These are the activations of a small neural network, seen along a few directions. Each row is one input.
Each table varies a few parts of the input and shows all the possible inputs, shuffled.
Descriptions start from the smaller parts, as in this example, which fits no table here: ring(8) and (point or line(9) or (values(3) and line(6))).
Shared parts are said once, and a part with two or three values counts as separate values.

Other details of the inputs vary at random and push rows far along two fixed directions, the same in every table; ignore that.

A family of inputs:
R1: [ -7 -39 -28  -6   3  -4  47 -36 -13  -4 -41]
R2: [-40  -4  -9  10 -30 -26   5  14  -1  24 -11]
R3: [ 49  39  49  -4  34  28 -33  27  21 -47  31]
R4: [-65 -12  -8  11 -31  20   2  -1  20 -34  51]
R5: [  2   4  14 -22  11  -8  23 -25  -3   6 -11]
R6: [  9  -7 -14  -8   8  16 -30  -2   8 -24  11]
R7: [ 55  -5   8 -13  28   0  -7 -11  -7  21 -46]
R8: [-62   7   7  13 -33 -14 -20  27  19   5  39]
R9: [ -1  18  30  -9  13   1  -6   6   9 -18   9]
R10: [ 12 -19 -26 -20   6  10  -5 -29  -1  -4  -6]
R11: [-26  -7 -15  16 -29 -15  -6  16 -10  32   2]
R12: [ 61  20  31 -20  37  16   5 -11   4 -16  -5]
R13: [  6 -26 -54   0  -4 -10  15 -13 -21  18 -48]
R14: [-41 -12   2 -13 -26 -21   9 -18   6  23  13]
R15: [ -5  -5  -8  -8   8 -26  43 -18 -19  27 -40]
R16: [ 55 -10  14 -21  28  -1  -7 -20  -8  18 -37]
R17: [-40   5   1  16 -32   1  -8   5  -1  11  72]
R18: [ 43  -4  18 -24  19   8 -13 -21   2  14 -15]
R19: [ 80  16  19  -1  43  15 -12  -1  -6  -3 -29]
R20: [-20  10   3  25  -8  32 -23  35  24 -55  13]
R21: [  9  33  18  30  -6  19 -42  46   8 -18  40]
R22: [ -9  11  12  17 -11   5 -21  16   1  -3  54]
R23: [-43   8  -8  12 -21 -21  21  15 -10  14  -4]
R24: [-42 -13   0  -5 -23 -26   7  -6   2  22   9]
R25: [ 11  -8 -18   0   6 -23  51 -15 -26  31 -26]
R26: [  7 -28 -49  -7   4  -8  15 -23 -16  16 -37]
R27: [-46 -23 -29  17 -19   3  26  -3   1 -13  -1]
R28: [ 47  48  39  12  25  28 -34  47  17 -43  13]
Each input here is: line(4) and (values(2) or ring(5)).
Changing only the line(4) part turns R9 into R15. The same change can be made to R6. Which row results?
> R26
Change only the line(4) part in R8. List by row number the other rows that result.
> R2, R14, R24
Which other rows agree with R14 in the line(4) part? List them by row number.
> R4, R5, R10, R12, R17, R18
Start at R12 and move only the line(4) part, one step at a time. The first step leads to R3. Which rows follow, in order?
> R25, R28

A family of inputs:
R29: [ 76 -30  -9 -19  39 -17  53 -49 -33  46 -69]
R30: [-37  13 -23  21 -25 -18   1  27  -7  20  44]
R31: [-10 -45 -54   9 -12  -4  57 -35 -26  13 -54]
R32: [-77   6   3  -4 -41 -15   0  11  16  -3  57]
R33: [-74 -11 -34   7 -38  10  -4  -4  14 -29  61]
R34: [ 42  21  33 -29  31  28 -49  -3  28 -27  -8]
R35: [ -9  15  25  14 -11  27 -44  30  27 -18  15]
R36: [-10  -3   7  15   6  37 -30  10  30 -60  38]
R37: [ 46 -22   4 -18  36 -22  63 -47 -34  33 -66]
R38: [-23  39  15  16   1  -1 -16  37   5 -19  37]
R39: [-45 -10 -20 -11 -21 -32  54 -32 -28  39   8]
R40: [ 85   3   9  -3  33   8  19 -14 -16  17 -54]
R41: [-35 -13 -31  -3 -16 -44  44  -6 -17  32 -33]
R42: [-63   2   6  23 -45 -10   7  24  11   1  28]
R43: [-41 -16 -35  -4 -33 -29  40 -23 -23  51  31]
R44: [-17 -11  18  -3  -4 -11  12  -2   9  -2   1]
R45: [ 38  -8   1  -2  18 -13  57 -27 -34  30 -68]
R46: [-30   8  31  10 -10  21 -52  26  35 -23  50]
R47: [  0  29   4   9  13  47 -58  53  33 -83  39]
R48: [ 76  42  41 -15  55  35 -72  31  34 -49 -30]
R49: [ 72  22  14  -9  40  12 -46  18   2 -18 -27]
R50: [ 91  13  26 -34  46  19 -38 -19   6 -15 -29]
R51: [  3  -7  -3  15 -19   2 -15   9  -8  15   3]
R52: [-57 -39 -29  15 -42 -30  16 -15 -22  47  28]
What is each input in this table made of?
> line(4) and (point or ring(5))
Changing only the line(4) part turns R41 into R44. The same change can be made to R47. Which row results?
> R36
Change only the line(4) part in R45. List by row number the other rows that result.
> R37, R38, R39
